Each row below holds a small network's activations on one record, seen along a few directions.
Each row is followed by the record's values for the fields H, U, J, M, K.
A field that a record lacks is left out.
The largest differences between rows may come from other fields.
In the rows, 500 means zero.
Random noise pushes rows far along 8 fixed directions. That doesn't count. These rows show it; they differ only by the noise:
[608, 462, 649, 586, 681, 534, 546, 510, 395, 586, 567, 557, 447, 475, 420,
 474, 598, 767, 681, 369, 407, 495, 447, 635, 421, 548, 747]
[465, 298, 667, 451, 605, 614, 523, 552, 592, 368, 654, 391, 642, 360, 527,
 332, 577, 587, 610, 192, 503, 608, 524, 580, 266, 384, 438]
[572, 434, 691, 475, 716, 568, 344, 496, 490, 477, 532, 551, 377, 535, 596,
 682, 446, 591, 354, 421, 613, 542, 515, 647, 385, 515, 478]
[329, 480, 447, 482, 447, 601, 368, 534, 800, 683, 302, 448, 426, 503, 572,
 644, 313, 447, 295, 472, 386, 513, 576, 688, 442, 500, 424]
[485, 524, 604, 401, 415, 683, 446, 291, 624, 540, 638, 636, 484, 450, 551,
 515, 410, 453, 327, 453, 415, 392, 443, 775, 560, 365, 748]
[768, 846, 695, 501, 406, 606, 543, 459, 422, 446, 624, 591, 585, 413, 783,
 582, 327, 297, 481, 677, 720, 341, 462, 626, 605, 652, 342]
[437, 520, 408, 470, 571, 478, 445, 615, 541, 487, 678, 489, 456, 378, 630,
 652, 522, 567, 684, 407, 518, 483, 438, 691, 387, 423, 593]
[388, 311, 340, 212, 610, 323, 173, 763, 616, 169, 406, 682, 664, 416, 449,
 622, 313, 564, 607, 473, 709, 467, 525, 263, 900, 701, 535]
[631, 633, 671, 457, 657, 345, 410, 575, 360, 273, 604, 544, 607, 407, 658,
 678, 620, 611, 623, 586, 701, 406, 431, 656, 615, 695, 357]
[836, 577, 814, 734, 797, 488, 634, 641, 217, 590, 440, 493, 481, 515, 460,
 457, 598, 809, 786, 448, 551, 536, 500, 487, 375, 808, 474]

[459, 478, 519, 553, 636, 449, 403, 474, 456, 639, 452, 528, 344, 631, 590,
 662, 611, 598, 413, 539, 432, 598, 530, 502, 263, 372, 530]
H is h5, U is u4, J is j1
[440, 243, 604, 393, 626, 616, 402, 484, 575, 457, 533, 552, 524, 574, 510,
 367, 483, 521, 398, 298, 498, 663, 598, 296, 289, 262, 579]
H is h5, U is u4, J is j1
[745, 611, 628, 491, 548, 450, 593, 445, 264, 397, 731, 604, 523, 501, 540,
 510, 572, 503, 608, 538, 587, 372, 400, 542, 536, 447, 689]
H is h2, U is u1, J is j3, M is m1, K is k2
[503, 469, 552, 513, 608, 535, 542, 578, 579, 545, 481, 465, 591, 506, 463,
 410, 503, 587, 646, 386, 463, 535, 550, 496, 420, 515, 556]
H is h1, U is u4, J is j2
[638, 613, 657, 592, 389, 530, 655, 360, 391, 548, 577, 584, 541, 463, 442,
 399, 614, 546, 547, 564, 428, 366, 385, 612, 662, 584, 645]
H is h3, U is u4, J is j3
[432, 465, 624, 612, 501, 621, 735, 263, 578, 646, 470, 396, 439, 537, 224,
 331, 705, 561, 363, 461, 228, 476, 481, 678, 401, 395, 599]
H is h3, U is u3, J is j3, M is m1, K is k1
[680, 751, 547, 604, 415, 564, 736, 692, 428, 569, 559, 386, 653, 369, 610,
 333, 433, 437, 873, 483, 585, 449, 483, 435, 471, 675, 356]
H is h5, U is u4, J is j2
[669, 437, 706, 608, 541, 579, 669, 449, 394, 591, 499, 419, 488, 486, 416,
 340, 550, 542, 475, 397, 441, 533, 543, 450, 341, 485, 449]
H is h2, U is u1, J is j3, M is m2, K is k1
[407, 622, 442, 600, 554, 301, 439, 627, 470, 533, 337, 415, 424, 466, 478,
 749, 669, 709, 595, 596, 420, 434, 447, 753, 568, 720, 447]
H is h1, U is u3, J is j1
[477, 671, 382, 561, 476, 424, 598, 518, 513, 619, 493, 544, 567, 546, 502,
 482, 591, 546, 713, 587, 374, 452, 514, 488, 468, 465, 695]
H is h1, U is u4, J is j1
[469, 297, 474, 322, 645, 333, 216, 623, 527, 247, 475, 564, 496, 518, 486,
 632, 496, 626, 415, 468, 650, 513, 527, 407, 630, 569, 386]
H is h6, U is u2, J is j2, M is m2, K is k2
[430, 486, 331, 429, 324, 571, 468, 520, 592, 431, 568, 476, 503, 435, 635,
 459, 356, 281, 453, 431, 572, 508, 529, 419, 478, 384, 391]
H is h6, U is u2, J is j1
[397, 351, 487, 565, 794, 518, 554, 379, 422, 521, 603, 474, 281, 592, 283,
 567, 675, 653, 512, 414, 398, 585, 439, 587, 294, 272, 806]
H is h1, U is u4, J is j1, M is m1, K is k1
[313, 334, 552, 529, 545, 462, 493, 546, 595, 562, 379, 404, 511, 496, 306,
 425, 641, 725, 536, 370, 295, 505, 479, 627, 525, 558, 565]
H is h5, U is u4, J is j2
[580, 664, 559, 525, 446, 424, 652, 510, 409, 427, 550, 435, 630, 421, 560,
 409, 623, 474, 638, 603, 509, 443, 539, 580, 571, 627, 319]
H is h6, U is u2, J is j2, M is m2, K is k1
[586, 664, 614, 542, 555, 502, 458, 646, 480, 499, 411, 430, 470, 566, 705,
 652, 364, 372, 419, 629, 718, 499, 563, 460, 447, 671, 136]
H is h5, U is u4, J is j2
[660, 731, 441, 574, 432, 688, 525, 454, 514, 923, 339, 713, 303, 681, 542,
 556, 153, 377, 426, 669, 420, 436, 548, 377, 547, 538, 788]
H is h5, U is u4, J is j2
[392, 392, 474, 407, 442, 624, 521, 400, 556, 416, 755, 501, 536, 328, 456,
 368, 641, 545, 583, 276, 361, 504, 405, 691, 425, 250, 804]
H is h1, U is u3, J is j1
[510, 290, 524, 596, 630, 565, 565, 612, 481, 513, 458, 469, 513, 534, 291,
 333, 494, 688, 640, 325, 448, 609, 540, 332, 439, 517, 610]
H is h4, U is u1, J is j1
[361, 393, 515, 469, 394, 618, 469, 308, 680, 592, 393, 505, 466, 568, 392,
 396, 496, 528, 239, 418, 274, 482, 530, 641, 542, 389, 626]
H is h6, U is u2, J is j1
[501, 509, 436, 568, 543, 452, 526, 574, 532, 591, 317, 484, 461, 592, 397,
 464, 469, 607, 545, 512, 401, 506, 548, 444, 549, 656, 502]
H is h6, U is u2, J is j2
[319, 471, 338, 579, 444, 517, 770, 521, 636, 653, 502, 407, 590, 442, 196,
 233, 609, 557, 772, 382, 176, 517, 517, 564, 500, 375, 794]
H is h4, U is u5, J is j3, M is m1, K is k1
[523, 482, 544, 373, 473, 645, 399, 368, 472, 351, 782, 621, 395, 502, 640,
 592, 387, 382, 306, 471, 650, 458, 425, 588, 535, 277, 624]
H is h2, U is u1, J is j1
[500, 276, 432, 485, 518, 632, 525, 505, 506, 588, 529, 550, 393, 513, 354,
 351, 337, 631, 604, 317, 424, 573, 512, 292, 498, 402, 899]
H is h2, U is u1, J is j1, M is m2, K is k1
[483, 222, 543, 528, 807, 572, 306, 645, 489, 576, 403, 513, 251, 544, 422,
 642, 440, 743, 450, 258, 506, 682, 546, 485, 293, 494, 630]
H is h1, U is u3, J is j1
[494, 573, 450, 238, 500, 448, 340, 543, 498, 213, 713, 650, 619, 450, 678,
 595, 423, 380, 540, 530, 762, 419, 467, 407, 675, 425, 554]
H is h5, U is u4, J is j1
[420, 358, 586, 508, 593, 502, 342, 390, 508, 555, 377, 494, 296, 644, 439,
 715, 502, 573, 137, 527, 445, 558, 506, 628, 452, 491, 436]
H is h2, U is u1, J is j2
[346, 514, 387, 281, 473, 402, 328, 580, 577, 153, 761, 511, 588, 334, 687,
 700, 535, 431, 561, 461, 693, 426, 427, 676, 568, 398, 458]
H is h1, U is u3, J is j1
[382, 345, 505, 480, 668, 481, 310, 596, 548, 528, 426, 439, 277, 539, 502,
 734, 496, 651, 381, 357, 533, 595, 510, 628, 360, 518, 441]
H is h5, U is u3, J is j2
[442, 355, 427, 445, 550, 582, 472, 590, 519, 490, 612, 519, 384, 488, 499,
 471, 372, 437, 570, 322, 610, 647, 547, 363, 335, 303, 516]
H is h5, U is u4, J is j2, M is m1, K is k1
[608, 543, 420, 443, 335, 676, 649, 464, 495, 524, 701, 569, 581, 399, 533,
 292, 335, 341, 629, 422, 477, 484, 463, 369, 481, 385, 646]
H is h2, U is u2, J is j2
[665, 558, 424, 505, 445, 572, 380, 479, 299, 492, 691, 679, 290, 444, 653,
 678, 264, 318, 479, 535, 745, 451, 403, 436, 579, 471, 588]
H is h4, U is u5, J is j1
[497, 141, 755, 218, 650, 554, 216, 398, 558, 239, 525, 739, 562, 547, 314,
 367, 404, 654, 295, 312, 565, 561, 504, 378, 770, 453, 792]
H is h5, U is u4, J is j2, M is m1, K is k1
[568, 568, 279, 479, 539, 467, 479, 594, 410, 522, 582, 626, 474, 523, 478,
 556, 388, 453, 682, 557, 593, 510, 499, 278, 541, 505, 700]
H is h4, U is u5, J is j1
[393, 472, 355, 474, 587, 405, 420, 666, 533, 466, 520, 307, 464, 492, 650,
 684, 535, 421, 539, 467, 620, 658, 548, 466, 229, 452, 167]
H is h2, U is u5, J is j2
[837, 499, 684, 501, 531, 752, 668, 443, 336, 429, 759, 620, 506, 508, 528,
 272, 379, 360, 573, 356, 735, 562, 495, 238, 413, 433, 611]
H is h3, U is u4, J is j3
[267, 247, 469, 386, 572, 412, 271, 524, 674, 463, 262, 440, 534, 533, 405,
 601, 554, 656, 284, 426, 387, 593, 557, 524, 567, 491, 410]
H is h2, U is u1, J is j1
[742, 402, 654, 569, 673, 675, 600, 453, 344, 585, 643, 593, 369, 567, 427,
 376, 509, 583, 563, 320, 563, 608, 484, 362, 344, 431, 738]
H is h3, U is u4, J is j3
[376, 578, 519, 531, 586, 262, 492, 604, 466, 443, 532, 357, 549, 397, 534,
 650, 829, 768, 738, 483, 421, 433, 404, 826, 476, 614, 409]
H is h5, U is u3, J is j2

Which values does each new row have?
[316, 165, 378, 427, 442, 585, 315, 413, 618, 557, 463, 503, 359, 470, 474,
 471, 449, 493, 286, 236, 402, 614, 535, 473, 386, 282, 547]
H is h6, U is u2, J is j1
[554, 836, 432, 647, 123, 636, 879, 479, 618, 687, 589, 330, 734, 307, 650,
 198, 489, 286, 735, 570, 277, 384, 463, 634, 429, 486, 366]
H is h6, U is u2, J is j2
[459, 386, 389, 475, 584, 602, 399, 501, 558, 574, 558, 611, 363, 553, 455,
 587, 365, 565, 452, 432, 479, 533, 491, 488, 507, 356, 783]
H is h4, U is u1, J is j1
[585, 605, 549, 372, 438, 547, 493, 608, 505, 226, 716, 495, 719, 301, 725,
 461, 421, 346, 663, 450, 747, 458, 484, 484, 524, 509, 335]
H is h1, U is u3, J is j1
[413, 544, 492, 651, 417, 505, 560, 474, 629, 714, 234, 442, 539, 551, 361,
 461, 518, 612, 445, 600, 248, 454, 525, 608, 619, 619, 513]
H is h4, U is u1, J is j1
[453, 701, 409, 524, 379, 539, 475, 448, 540, 632, 558, 533, 389, 405, 602,
 680, 494, 492, 500, 571, 394, 375, 401, 825, 541, 474, 675]
H is h1, U is u3, J is j1
[364, 396, 513, 352, 569, 341, 389, 538, 475, 122, 641, 456, 641, 352, 464,
 537, 778, 628, 591, 411, 558, 485, 418, 640, 603, 499, 487]
H is h1, U is u3, J is j1
[529, 324, 477, 445, 745, 418, 366, 583, 378, 342, 517, 584, 464, 607, 378,
 567, 516, 615, 518, 438, 657, 618, 550, 259, 470, 525, 572]
H is h4, U is u5, J is j1
[607, 432, 579, 534, 711, 452, 609, 571, 323, 451, 743, 442, 490, 477, 529,
 497, 686, 652, 736, 295, 515, 578, 468, 543, 242, 367, 645]
H is h2, U is u1, J is j3
[562, 586, 452, 446, 447, 389, 548, 515, 355, 390, 646, 555, 664, 373, 530,
 460, 636, 558, 729, 539, 492, 423, 402, 472, 635, 503, 609]
H is h2, U is u1, J is j1
[395, 390, 504, 480, 794, 298, 367, 672, 477, 313, 584, 397, 534, 537, 653,
 674, 740, 621, 601, 440, 635, 650, 562, 475, 205, 388, 305]
H is h1, U is u4, J is j1
[493, 477, 516, 575, 661, 564, 464, 671, 534, 655, 370, 406, 340, 625, 563,
 586, 405, 549, 485, 403, 547, 642, 611, 404, 220, 495, 406]
H is h5, U is u4, J is j1
[236, 602, 140, 362, 374, 332, 398, 548, 647, 461, 777, 576, 461, 392, 691,
 792, 573, 438, 658, 573, 466, 348, 359, 749, 570, 253, 744]
H is h3, U is u4, J is j3
[514, 524, 806, 424, 426, 516, 456, 292, 579, 361, 357, 394, 714, 522, 564,
 478, 579, 416, 133, 588, 519, 499, 553, 642, 577, 592,  73]
H is h2, U is u1, J is j2
[547, 361, 484, 468, 781, 552, 220, 614, 472, 517, 392, 578, 142, 683, 494,
 811, 192, 456, 179, 500, 792, 660, 663, 286, 409, 546, 376]
H is h4, U is u5, J is j1, M is m2, K is k1
[386, 272, 332, 385, 569, 365, 343, 493, 390, 361, 642, 667, 364, 445, 338,
 535, 561, 649, 556, 375, 499, 485, 418, 487, 664, 377, 798]
H is h6, U is u2, J is j1, M is m1, K is k1
[487, 506, 585, 451, 498, 520, 569, 568, 583, 339, 529, 429, 750, 451, 520,
 324, 533, 462, 618, 417, 559, 520, 568, 421, 470, 504, 385]
H is h1, U is u4, J is j1
[584, 644, 493, 552, 596, 470, 410, 580, 352, 589, 607, 591, 241, 509, 655,
 811, 433, 561, 539, 586, 604, 422, 404, 662, 472, 570, 576]
H is h5, U is u3, J is j2
[203, 363, 292, 428, 426, 436, 448, 510, 697, 531, 497, 417, 529, 426, 418,
 527, 608, 607, 534, 423, 254, 510, 443, 664, 536, 359, 610]
H is h2, U is u1, J is j2
